A small network was shown many inputs. Here are its activations along a few directions, one row for each input.
In each table, some parts of the input vary, and every possible input appears once, in random order.
Descriptions start from the smaller parts, as in this example, which fits no table here: line(6) and (point or (values(2) and ring(5)) or line(11)).
Shared parts are said once, and a part with two or three values counts as separate values.

Other details of the inputs vary at random and push rows far along three fixed directions, the same in every table; ignore that.
To show where, the next rows are all for the same input, with only those details redrawn:
[  6  10 -51 -24  13 -42 -64 -20 -59  -1 -60 114 -18]
[ 68 -19 -29 -21  15 -98  -3  61 -40 -14  -7 -23  32]
[ 52  65   1  44 -14  60 -71  16 -45  31 -24  35 -48]
[  79   83  -14   48  -16   57 -102   29  -68   38  -33   43  -54]
[ 29 -42  15 -11  13 -69  61  50  12 -21  21 -69  40]
[-79 -40  20 -16  13   1  47 -57  31 -18 -19  59  -4]
[ 41 -40  14  -9  12 -73  59  60   8 -20  24 -79  42]
[-33 -10 -36 -30  16 -34 -34 -45 -34  -8 -57 121 -16]

A family of inputs:
R1: [ 22 -42  12 -19  24 -60  63  51  41 -29  34 -91  45]
R2: [ -2  43  35  50 -17  98  12 -14  18  31  24 -45 -34]
R3: [  18  -46   12   -8    4  -62   76   35   20  -21   31 -101   41]
R4: [  4  10 -56 -17  20 -40 -73 -18 -46   2 -63 114  -9]
R5: [  90   83  -25   44  -20   55 -101   23  -82   40  -25   19  -50]
R6: [-87 -34   1 -36  28 -11  32 -58  28 -23  -3  60  -1]
R7: [ 88   4 -52 -21  11 -95 -28  71 -67  -8 -12 -19  24]
R8: [ -2  12 -62 -31  27 -36 -80 -17 -47   0 -58 105 -16]
R9: [  8  56  37  49 -18  89  15   9  22  23  26 -50 -30]
R10: [ 16  41  53  58 -11 104   4   6  25  21  50 -73 -31]
R11: [-19  33  55  44  -8  95  30  -4  53   3  43 -52 -29]
R12: [ 51  78 -23  35 -18  64 -69  -5 -42  34 -12  19 -48]
R13: [-77 -34  13 -15   7  -1  48 -58  40 -26 -21  56  -5]
R14: [-38 -16 -38 -37  25 -24 -33 -58  -7 -11 -42  87  -9]
R15: [-17  23 -73 -32  14 -34 -60 -34 -55   5 -56 118 -21]
R16: [-109  -53   17  -64  -71   22   10  -38   32    3   28   52   39]
R17: [  18  -33    5  -18   10  -62   77   30   23  -16   40 -103   46]
R18: [-26 -11 -45 -27  18 -33 -45 -61 -20  -8 -57 115  -6]
R19: [ -2  46  44  45 -10  96  -6 -14  23  17  30 -45 -34]
R20: [-17   2 -43 -18  11 -32 -46 -29 -40  -5 -58 104 -17]
R21: [ 64 -18 -36 -33  32 -92 -17  63 -30 -12  -1 -28  35]
R22: [-79 -43   8 -24  11 -16  40 -74  26 -22 -28  54   3]
R23: [-64 -43  11  -9  18  -4  31 -57  34 -10 -18  40   9]
R24: [ 32 -44   9  -6  22 -68  52  52  22 -21  24 -64  49]
R25: [  85   76  -16   49   -7   58 -114   15  -63   46  -30   40  -43]
R26: [-92 -28   5 -25  20   0  34 -56  40 -21  -2  49  -7]
R27: [-84 -35   8 -29  23   4  31 -73  29 -16   2  46  -4]
R28: [-65 -42  10 -27  27   1  26 -58  31 -10  -8  35   3]
R29: [ 63  66   1  45 -14  54 -72  26 -48  31 -21  24 -44]
R30: [ 101    5  -60  -17   13 -105  -52   74  -74   -9  -24    2   22]
R31: [ 21 -35   2 -10   6 -68  65  50  13 -24  22 -79  37]
R32: [ 26 -45   2 -20  24 -67  39  39  22 -15  26 -85  41]
R33: [-90 -37   9 -21   9   5  64 -72  44  -9   2  23  -1]
R34: [-27   6 -54 -38  18 -36 -30 -37 -38   0 -40 101 -12]
R35: [ 12  36  41  57 -23  92  10   0   9  22  17 -55 -32]
R36: [-87 -38  28 -12   9   2  63 -56  48 -25 -15  36   2]
R37: [ 29 -41   8  -5  19 -72  50  53  27 -18  20 -68  47]
R38: [ 34 -37   2 -18  25 -73  42  64  23 -19  28 -88  43]
R39: [ 33 -28   3 -11   7 -71  64  57   9 -28  23 -91  44]
R40: [ 111    7  -71  -19    8 -105  -52   67  -88   -5  -17  -21   25]
R41: [ -1  43  48  47  -4  98  -5   4  35  18  15 -36 -32]
R42: [-104  -50   18  -27   22    4   59  -75   52  -23   10   23    5]
R43: [-25  11 -61 -37  12 -37 -29 -39 -29  -9 -42 100 -13]
R44: [ 14  50  49  61 -19 105  26  19  27  27  43 -68 -32]
R45: [-97 -53  11 -59 -72  15  10 -25  31   0  33  38  43]
R46: [  4  31  59  61 -12  95  20   4  50  14  21 -39 -23]
R47: [ -17   21   46    8 -105  100  -20   29   30   31   62  -46   13]
R48: [ 22  34  62  71 -24 100  14   9  22  26  24 -72 -31]
R49: [-48 -10 -40 -36  22 -30 -33 -58 -16 -10 -29  85 -13]
R50: [-32 -14 -43 -25  20 -36 -48 -57 -22  -1 -58 113  -8]
R51: [-78 -46  23 -13   5   4  61 -71  46 -23 -11  32   0]
R52: [-100  -50   11  -59  -75   10    8  -24   36    2   28   34   40]
R53: [ -8  45  42  49  -7  97  -2   4  26  17  30 -36 -36]
R54: [  76  -15  -48  -22   11 -108  -28   49  -53   -8  -19  -18   27]
R55: [ 55  66  -4  47  -9  60 -85   0 -35  34 -27  27 -36]
R56: [-82 -37  10 -27  24   5  27 -71  40 -16 -16  41   1]
R57: [ 32 -34   1  -9   8 -69  64  60   6 -24  24 -89  42]
R58: [ 107   13  -69  -19   10 -105  -48   82  -83  -10  -17  -13   23]
R59: [ 27 -53  24  -9  11 -63  72  35  18 -18  30 -91  44]
R60: [ 108   17  -73  -31   18 -108  -66   65  -71  -10   -2  -25   24]
R61: [ 11  53  49  61 -22 101  25  20  32  30  39 -72 -34]
R62: [ 23 -53  13 -17  26 -58  57  38  29 -20  38 -95  47]
R63: [ 55 -21 -55 -68 -69 -93 -65  93 -57   8  26 -24  74]
R64: [ 66  59  -6  48 -16  55 -76  12 -52  31 -19  16 -43]
R65: [ 64 -29  15   3  18 -64  42  76  13 -11  31 -92  49]
R66: [  86   86  -19   52  -20   47 -104   41  -65   37  -32   28  -53]
R67: [ -34   23   51    7 -102  107  -23   18   29   34   55  -37   11]
R68: [-16   8 -51 -26   6 -30 -45 -48 -48  -6 -55  91 -15]
R69: [ 48  72 -21  37 -14  65 -70  -3 -49  38  -9  22 -46]
R70: [ 39 -12   6 -10  17 -59  41  63  15 -23  44 -99  38]
R71: [  5  20  59  62  -9  97  14  -9  37  22  25 -43 -21]
R72: [  7  39  42  54 -26  99  14 -14  19  15  16 -43 -36]
R73: [-82 -30   5 -19   5   4  55 -60  35 -28 -17  50  -5]
R74: [-87 -45  20 -21  27  11  49 -52  54 -21  -2  37   3]
R75: [  2  42  40  46 -16  98  12 -15  15  33  28 -40 -35]
R76: [  8  45  41  49  -6  90  -3  14  20  14  38 -42 -33]
R77: [-63 -36  20 -11  21  18  35 -47  43  -8   0   4   2]
R78: [-84 -39  27 -10  18   4  54 -55  58 -21 -13  41  11]
- Describe the family of inputs behind these rows. => line(6) and (point or (values(2) and ring(6)))
- Changing only the line(6) part turns R15 into R34. The same change can be made to R35. Which row results? => R5
- Change only the values(2) part in R5. List by row number the other rows that result. => R7
- Change only the ring(6) part in R66. List by row number the other rows that result. => R26, R31, R37, R38, R61
- Change only the values(2) part in R22. List by row number the other rows that result. => R36

A family of inputs:
R79: [-40 -13  22   4  -1   7  48 -15  27 -15   1  -3  -2]
R80: [ 24  31 -41  -2  -5 -13 -62 -10 -49   1 -50  70 -27]
R81: [-26 -20 -35 -39  24 -62   6 -15  -8 -25 -11  31  12]
R82: [ 38  -8 -13  -9  13 -42  11  29 -11   3  22 -52  19]
R83: [-52 -32  44  10   9  33  50 -31  52   2  16  -9   3]
R84: [-13 -37  32   1  10 -10  42   2  35 -18  16 -43  21]
R85: [ -4  14  14  18   0  34 -20  -9  13  -1 -11  16 -19]
R86: [ 77  13 -13  15  -6 -32 -12  49 -32   9   0 -53  15]
R87: [-21  15  30  25 -10  59  17 -17   8   6   0  10 -29]
R88: [ 41  29   4  24   2  31 -32  28 -13  20   1  -3 -13]
R89: [-17 -28 -30 -33  15 -58  19 -13 -16 -12 -23  44  16]
R90: [-34 -12  10  -9  14  12  40 -21  25  -3  17  -9   2]
R91: [  1 -37 -35 -43  24 -88  28   4   6 -25   2 -16  36]
R92: [-17   6  25  15   0  41  14 -24  19  -2  15 -27 -13]
R93: [ 34  39  -1  31 -10  24 -15  24 -16  18  -5 -10 -16]
R94: [-56 -17   9  -1   1  20  25 -54  12   5 -18  50 -14]
R95: [-69 -11 -12 -29 -57  24 -22 -47  -4   4  -7  89   4]
R96: [ 79  12  -9  13  -7 -36 -14  54 -37  -1   0 -56  12]
R97: [ 17  27   6  25  -1  43 -52  -2 -21  18 -13  31 -32]
R98: [ 26  24  14  21  -3  26   3  16  11   0  21 -54 -11]
R99: [ 28 -20 -21 -24  21 -62  -9  33 -21 -16  -6   5  21]
R100: [  5 -16 -27 -19  17 -39 -29 -12 -16  -3 -30  44  12]
R101: [-32 -25  -3 -14   4 -20  19 -29  -6 -11 -17  36  -4]
R102: [ -2 -39   3 -21  18 -51  47  12  12 -19  29 -55  26]
R103: [-23 -22 -28 -27  20 -40 -14 -26   3 -12 -34  62   9]
R104: [-19   9  22  10   5  42  21 -11  16  -1  22 -19 -17]
R105: [  0  37   7  28  -4  65 -28 -29  -2  22  -1   6 -29]
R106: [ 16  28 -21   5   7   0 -58   7 -28   3 -28  51 -19]
R107: [ 20  40  -6  28 -14  39 -33  -8 -16  18 -24  26 -29]
R108: [ 21   3   5 -23 -49  -4 -39  47  -8  17  25 -19  30]
R109: [-35  -1  36   1 -57  72  15  15  36  17  54 -63  11]
R110: [ 47  35 -10  16   4   1 -14  37 -11  12  18 -45  -2]
R111: [-13 -26  21   1  14 -16  47  17  41 -10  19 -38  24]
- Describe the family of inputs behind these rows. => values(3) and (point or (values(2) and ring(5)))
- Changing only the values(3) part turns R85 into R80. The same change can be made to R88. Which row results? => R89
- Change only the values(2) part in R103. List by row number the other rows that result. => R85
- Change only the values(3) part in R79. List by row number the other rows that result. => R81, R106
- Change only the values(3) part in R105. List by row number the other rows that result. => R86, R100
